A small network was shown many inputs. Here are its activations along a few directions, one row for each input.
In each table, some parts of the input vary, and every possible input appears once, in random order.
A made-up example of a description, with smaller parts first: values(2) and (point or line(9) or (line(4) and ring(8))).
Shared parts are said once, and a part with two or three values counts as separate values.
In the rows, 128 means zero.

Other details of the inputs vary at random and push rows far along two fixed directions, the same in every table; ignore that.

Table:
x1: [134 125 159 160 138 125  93 107 108 138 126 143 108 122 141]
x2: [178 134 142 150 137 152 104 123 142 104 113 100  73 117 106]
x3: [150 139 139 134 134 159 154 130 133 118 146 107  96 104 127]
x4: [136 105  59 118 116  78  49 110 151 115  51 114 134 178  51]
x5: [138 136 138 125 138 153 180 142 130 129 167 109 127  90 130]
x6: [127  97 145 152 130 122  47 112 160 128  67 103  79 165 158]
x7: [ 81 124 153 115 133 119 176 134 115 136 162 145 169 122 197]
x8: [ 80 129 148 119 145 128 177 127  99 147 173 159 171 105 178]
x9: [ 94 114 206 130 131 158 127 145 150 139 138 113  91 151 219]
x10: [121 134 222 163 136 169  87 136 140 139 125 116  56 142 196]
x11: [158 114 171 137 129 171  76 155 212  93  70  42  10 179 169]
x12: [ 98 128  89 122 139  86 169 103  70 145 172 186 211  79 127]
x13: [151 112  73 127 115  86  35 110 151 120  53 118 112 177  50]
x14: [121 142  85 118 114 105 158 120  87 144 158 177 202 110  73]
x15: [123 152 184 120 138 186 201 160 143 128 182  97 106 110 184]
x16: [143 120  57 104 127  92 155 122 140  99 112 106 157 117 107]
x17: [124 149 157 134 115 152 138 142 120 144 138 158 124 132 112]
x18: [119 115  86 141 133  90 106  88  92 136 119 157 163 111 111]
x19: [ 96 141 211 113 112 184 162 179 153 144 161 121 105 161 186]
x20: [147 145 102 133 122 107 103 118  98 130 125 162 148 132  63]
x21: [146 108  74 123 112  91  58 117 148 125  64 124 125 172  63]
x22: [ 98 138  85  86 112  97 189 139 102 133 160 168 215 125 113]
x23: [130 142 124 118 135 152 205 147 114 131 183 122 152  80 140]
x24: [178 131  64 128 132 111 123 106 114 107 107 126 137  92  71]
Description of these inputs: values(3) and line(8).
The inputs of x9 and x18 match in every part but the line(8) part. If x19 is changed in the same way as x9 into x18, which row does it become? -> x14
Change only the line(8) part in x15. List by row number the other rows that result. -> x2, x3, x5, x11, x16, x23, x24

Table:
x25: [163 112  72 139 128  91  76  97 127 105  75 121 122 127  77]
x26: [145 143  89 122 125 113 159 120  88 127 153 160 174  94  82]
x27: [106 138 108 128 136 106 144 110  83 139 151 166 176 106 121]
x28: [107 140 121 106 128 135 205 144 107 135 183 141 175  96 147]
x29: [139 125 157 132 125 156 105 145 173 123 108  91  73 157 135]
x30: [139 121 158 142 132 162  98 135 166 133 111  91  67 144 131]
x31: [107 140 101 103 130 131 207 137 101 143 188 148 190  88 117]
x32: [ 98 135  94 109 127  96 153 122  94 134 144 160 189 124 121]
x33: [126 136 194 145 137 179 141 146 147 135 151 107  76 123 179]
x34: [140 100  54 117 126  88  91 110 149 110  74 101 134 141  86]
x35: [161 108  61 139 131  85  73  93 130 107  71 119 125 126  72]
x36: [134 145 207 136 132 175 147 154 143 122 150 113  81 136 191]
x37: [156 105  38 125 132  63  82  91 126 101  70 121 152 128  70]
x38: [128 141 195 140 132 186 143 153 151 142 155 107  77 128 161]
x39: [119 145 134 117 133 130 196 134  95 129 180 150 169  90 150]
x40: [124 157 143 112 123 149 204 151 100 133 189 156 168 102 132]
x41: [163 113  62 134 126  93  75 101 135 115  75 119 125 132  54]
x42: [114 128 202 145 135 154  80 137 161 127 103 102  60 176 187]
x43: [117 110 201 157 126 153  64 130 158 142  98 117  62 167 181]
x44: [ 97 117 112 122 127  92 140 112  91 145 145 169 189 114 143]
x45: [152 100  54 137 135  86  73  91 135 113  73 110 126 125  74]
x46: [ 88 132 146 117 119 128 168 138 100 158 175 172 182 119 148]
x47: [132 114 155 136 138 146 101 131 167 120 104  85  75 147 160]
x48: [ 93 116  98 113 118  91 145 121  97 145 141 169 198 122 131]
x49: [102 146 204 131 127 170 128 154 147 143 144 123  90 164 172]
x50: [120 152 133 111 124 142 202 147 102 135 185 153 170  99 127]
x51: [109 142 102 124 131 107 141 114  87 144 150 167 178 112  98]
x52: [114 146 127 107 123 134 203 146 102 130 179 149 173  98 144]
x53: [120 136 199 135 138 175 150 151 153 131 153 100  81 132 195]
x54: [152 107  52 118 121  80  85 109 143 103  67 111 136 143  77]
x55: [156 114  63 122 121  91  85 111 145 109  76 114 130 144  64]
x56: [124 154 145 123 128 152 197 141  94 143 192 156 159  87 127]
x57: [164 112  97 129 117 106  61 122 162  95  54  98  91 167  99]
x58: [155 131 191 153 129 168  88 139 160 115 103  99  46 151 159]
x59: [117 116 209 153 121 164  70 140 162 151 107 117  61 171 169]
Describe the family of inputs behind these rows. -> ring(5) and (values(2) or line(5))
The inputs of x36 and x40 match in every part but the ring(5) part. If x42 is changed in the same way as x36 into x40, which row does it become? -> x49
Change only the values(2) part in x46. List by row number the other rows that result. -> x49
Change only the line(5) part in x31. List by row number the other rows that result. -> x29, x40, x50, x55
Which other rows agree with x38 in the ring(5) part? List them by row number. -> x26, x30, x41, x51, x56, x59
